A small network was shown many inputs. Here are its activations along a few directions, one row for each input.
In each table, some parts of the input vary, and every possible input appears once, in random order.
A made-up example of a description, with smaller parts first: one of 2 separate values, together with either a single point or one of 11 places along a line or (one of 4 places along a line, together with one of 5 places around a ring).
Shared parts are said once, and a part with two or three values counts as separate values.
In the rows, zero is written as 128.

Other details of the inputs shift rows strongly along two fixed directions, in all tables alike. That doesn't count.

Rows:
R1: [149 110  99 137 148 145 106 128 142  93 132  96 124  90]
R2: [ 99 143 146 108 121 122 122 154 106 143 107 136 127 172]
R3: [140 138 100 142 156  88 158 103 138 161 170  89 123 161]
R4: [156 132 105 138 140  70 163 106 140 165 174 110 135 148]
R5: [148 113 108 131 149 133 125  97 125  94 134 125 120  77]
R6: [112 132 156 112 112 132 123 146 123 155 117 148 140 174]
R7: [105 121 158 125 102 116 142 156 127 154 111 152 142 156]
R8: [114 141  94 217 104  85 133 110 140 171 212 101 146 144]
R9: [143 126  99 141 145  75 160  98 133 168 170 102 121 150]
R10: [111 121 169 105 107 184  98 139 117  83  69 171 112  75]
R11: [117 133 162  99 115 190  81 159 117  75  70 154 112  90]
R12: [105 123 146 121 107 135 129 157 127 157 112 142 145 172]
R13: [163 120 102 125 148 148 115 107 132  93 140 122 135  92]
R14: [155 118 109 128 154 141 101 117 138  91 138 104 119  92]
R15: [ 99 153 152 112 116 132 141 145 117 149 105 139 116 165]
R16: [ 91 143 155 116 124 129 139 140 109 144 108 140 128 170]
R17: [172 131 100 122 138 151 117 111 140  98 135 121 124  88]
R18: [169 129 111 125 134 131 131 109 141  96 133 131 123  71]
R19: [108 136 159 111 109 111 143 142 112 147 112 161 139 157]
R20: [ 91 115 152 128 107 121 139 148 119 157 106 143 129 157]
R21: [141 110 108 146 153 151 123 114 145  94 132 101 126  87]
Each input here is: either a single point or (one of 4 places along a line, together with one of 5 places around a ring).
Change only the place on the line of 4 in R20. List by row number the other rows that result.
> R5, R9, R10

Rows:
R22: [124 115 142 138 130 146 117 127 134 124 129 128 140 125]
R23: [125 123 131 128 123 129 135 133 124 119 120 141 132 109]
R24: [ 64 149 174 113  80  70 166 173 101 218 102 157 137 237]
R25: [125 130 127 125 122 137 134 128 121 124 118 141 120 110]
R26: [134 116 146 125 129 135 131 119 132 126 122 142 137 117]
R27: [116 138 132 131 129 145 117 122 124 112 128 129 128 128]
R28: [158 117  89 142 143  76 157  96 135 155 169 104 133 132]
R29: [117 118 129 142 120 131 114 138 128 118 120 123 131 118]
R30: [152 120 132 107 124 135 121 133 133 124 121 146 142 124]
R31: [116 122 127 141 124 139 121 141 126 117 126 128 134 119]
R32: [115 129 122 139 123 147 120 135 124 122 124 128 123 119]
R33: [147 140  85 157 148 100 151 106 143 156 171  84 120 140]
R34: [148 143 131 104 128 134 118 130 122 116 120 142 128 124]
R35: [159 119  96 140 148  78 156 100 143 155 176 105 129 134]
R36: [128 125 136 125 121 132 138 127 133 116 118 140 132 115]
R37: [126 126 130 126 117 129 128 125 123 125 113 135 117 109]
R38: [126 134 143 120 130 126 122 122 122 116 126 139 116 115]
R39: [124 136 133 122 130 131 128 121 112 116 124 145 124 115]
R40: [127 138 137 119 128 135 131 115 122 113 122 143 124 120]
R41: [116 133 138 131 131 136 108 130 124 115 133 126 120 123]
R42: [142 120 128 120 124 146 107 140 135 123 127 132 145 134]
R43: [145 135  84 154 145  92 145 111 144 154 176  85 114 138]
R44: [127 127 137 123 122 131 127 129 131 125 120 136 113 110]
R45: [162 128  77  98 188  87 169 105 132 143 138  77 107 153]
R46: [122 115 134 135 126 147 120 125 135 120 129 133 141 128]
R47: [125 132 136 122 125 124 122 119 114 116 119 139 120 114]
R48: [149 137 125 109 119 139 124 137 131 124 115 138 123 121]
R49: [ 66 170 185 108  94  82 166 159  96 216 109 160 131 247]
R50: [124 118 123  92 166 148 124 139 121 111  97 100 111 143]
R51: [167 144  73 139 141 100 141 119 143 153 170  88 125 149]
R52: [116 125 125 140 119 139 113 133 126 123 118 123 119 119]
R53: [127 132 131 123 120 140 137 121 131 122 117 139 121 115]
R54: [121 110 140 135 127 138 111 133 135 123 133 129 134 123]
R55: [139 129 125 123 121 142 110 150 135 118 123 125 139 129]
R56: [129 113 134 124 126 133 131 124 123 124 124 148 138 114]
R57: [118 124 131 138 123 142 124 134 135 115 124 126 135 123]
R58: [120 108 133 139 123 135 111 129 128 123 125 130 137 123]
R59: [132 115 139 122 124 136 135 117 132 121 123 146 138 119]
R60: [119 112 130 138 127 143 117 131 125 122 130 135 140 123]
R61: [117 131 126 136 122 150 123 129 133 120 122 126 123 124]
R62: [149 130 130 110 120 131 125 142 133 119 117 139 136 120]
R63: [137 143 126 115 128 144 104 137 124 115 127 127 132 132]
R64: [119 138 139 135 134 144 114 124 123 117 128 124 126 125]
R65: [115 131 131 135 126 134 108 126 117 115 124 125 123 123]
R66: [129 132 139 126 125 139 134 123 130 126 116 134 119 113]
R67: [142 144  80 152 152  92 146 104 124 146 179  94 125 142]
R68: [117 120 137 139 125 133 114 142 136 118 128 123 128 119]
R69: [130 125 143 128 127 131 135 129 133 121 118 135 131 112]
R70: [120 125 138 142 128 142 121 137 135 120 124 122 134 121]
R71: [127 120 141 126 123 123 128 134 134 120 122 136 125 110]
Changing only one part turns R51 into R48. The same change can be made to R63. Which row results?
> R34
Describe the family of inputs behind these rows.
> one of 2 separate values, together with either a single point or (one of 4 places along a line, together with either a single point or one of 5 places around a ring)
Change only the choice among 2 separate values in R33. List by row number the other rows that result.
> R66
Change only the place on the ring of 5 in R24. List by row number the other rows that result.
> R23, R36, R69, R71
Start at R35 and move only the place on the line of 4, one step at a time. The first step leads to R71. Which rows follow, in order?
> R44, R38

Rows:
R72: [ 97 132 140 139 107  85 172 138 124 190 136 139 138 184]
R73: [109 155 143 122 113  76 160 132 112 180 139 142 133 189]
R74: [105 129 138 130 108  78 164 141 119 188 138 142 137 182]
R75: [174 134  43 174 164 111 138  87 151 117 192  61 117  95]
R76: [103 110 174 116 110 156 107 134 115 104  92 169 127 100]
R77: [111 132 140 126 107  78 165 140 120 184 135 143 145 185]
R78: [104 127 173 114 110 156 106 139 113 100  95 170 122 100]
R79: [168  94  91 149 170 173  83  92 145  45 143  95 117  26]
R80: [ 98 130 174 124 110 165 114 135 117 100  94 166 124 100]
R81: [106 116 167 111 124 180  91 143 121 100  93 149 135 126]
R82: [108 127 115 141 127  94 144 145 127 173 147 108 133 181]
R83: [113 138 117 141 119  92 140 147 131 177 146 106 125 180]
R84: [115 130 117 137 127  94 144 144 127 170 144 110 141 184]
R85: [123 131 164 106 101 169 107 141 120 104  93 176 135 107]
R86: [224 135  33  71 224 100 164  85 140 104 141  48  88 108]
R87: [ 90 110 161 134 114 179 101 156 128 101  91 142 133 114]
R88: [101 132 165 116 120 171  88 151 115  93  93 145 128 120]
R89: [106 118 172 128  97 163 116 144 130 109  89 165 128  95]
R90: [170 133  53 170 178 107 140  80 149 112 196  57 115  97]
R91: [108 132 166 109 124 181  90 148 119  95  97 148 130 125]
R92: [118 131 175 103 115 165 108 135 118 100  96 174 132 109]
R93: [198 122  50 155 171 106 136  90 163 120 194  65 128  98]
R94: [110 110 162 113 119 180  95 156 127 101  93 150 142 123]
R95: [193 114  68 146 162  90 161  82 153 131 189  98 140 100]
R96: [116 131 163 113  96 160 105 143 116 101  90 172 133 101]
R97: [107 152 131 129 100  80 158 140 113 189 140 142 127 185]
R98: [184 101  89 148 157 171  84 105 157  45 139  96 124  23]
R99: [ 93 137 145 137 112  84 168 125 117 190 136 137 131 188]
R100: [165 116 102 149 138 168 110  95 143  62 134 127 120  26]
R101: [114 138 146 116 117  85 162 125 118 188 138 145 140 197]
R102: [118 153 109 136 119  96 138 141 120 170 146 110 131 187]
R103: [125 154 110 129 123 106 140 139 124 174 150 113 134 194]
R104: [192 123  68 153 150  80 155  86 153 130 185  91 129  90]
R105: [ 87 115 166 131 119 180  97 143 121 100  90 140 126 117]
R106: [106 140 118 151 118 100 149 142 136 177 144 103 126 181]
R107: [100 115 165 118 120 170  89 146 117  97  89 145 133 120]
R108: [183 118  72 150 162  81 154  72 142 125 185  93 130  96]
R109: [123 144 142 119 104  84 163 139 129 192 138 144 139 191]
R110: [ 94 129 164 120 120 172  87 153 114  96  96 144 120 116]
R111: [109 140 139 131 100  76 161 143 124 192 137 140 128 181]
R112: [209 118  96  45 193 159 135  96 133  45  79 118  91  42]
R113: [100 129 152 124 107 175  86 158 117 101  93 147 122 114]
Describe the family of inputs behind these rows.
> one of 2 separate values, together with either a single point or (one of 4 places along a line, together with one of 5 places around a ring)
Changing only the choice among 2 separate values turns R100 into R75. The same change can be made to R101. Which row results?
> R81
Start at R77 and move only the place on the ring of 5, one step at a time. The first step leads to R104. Which rows follow, in order?
> R96, R73, R108
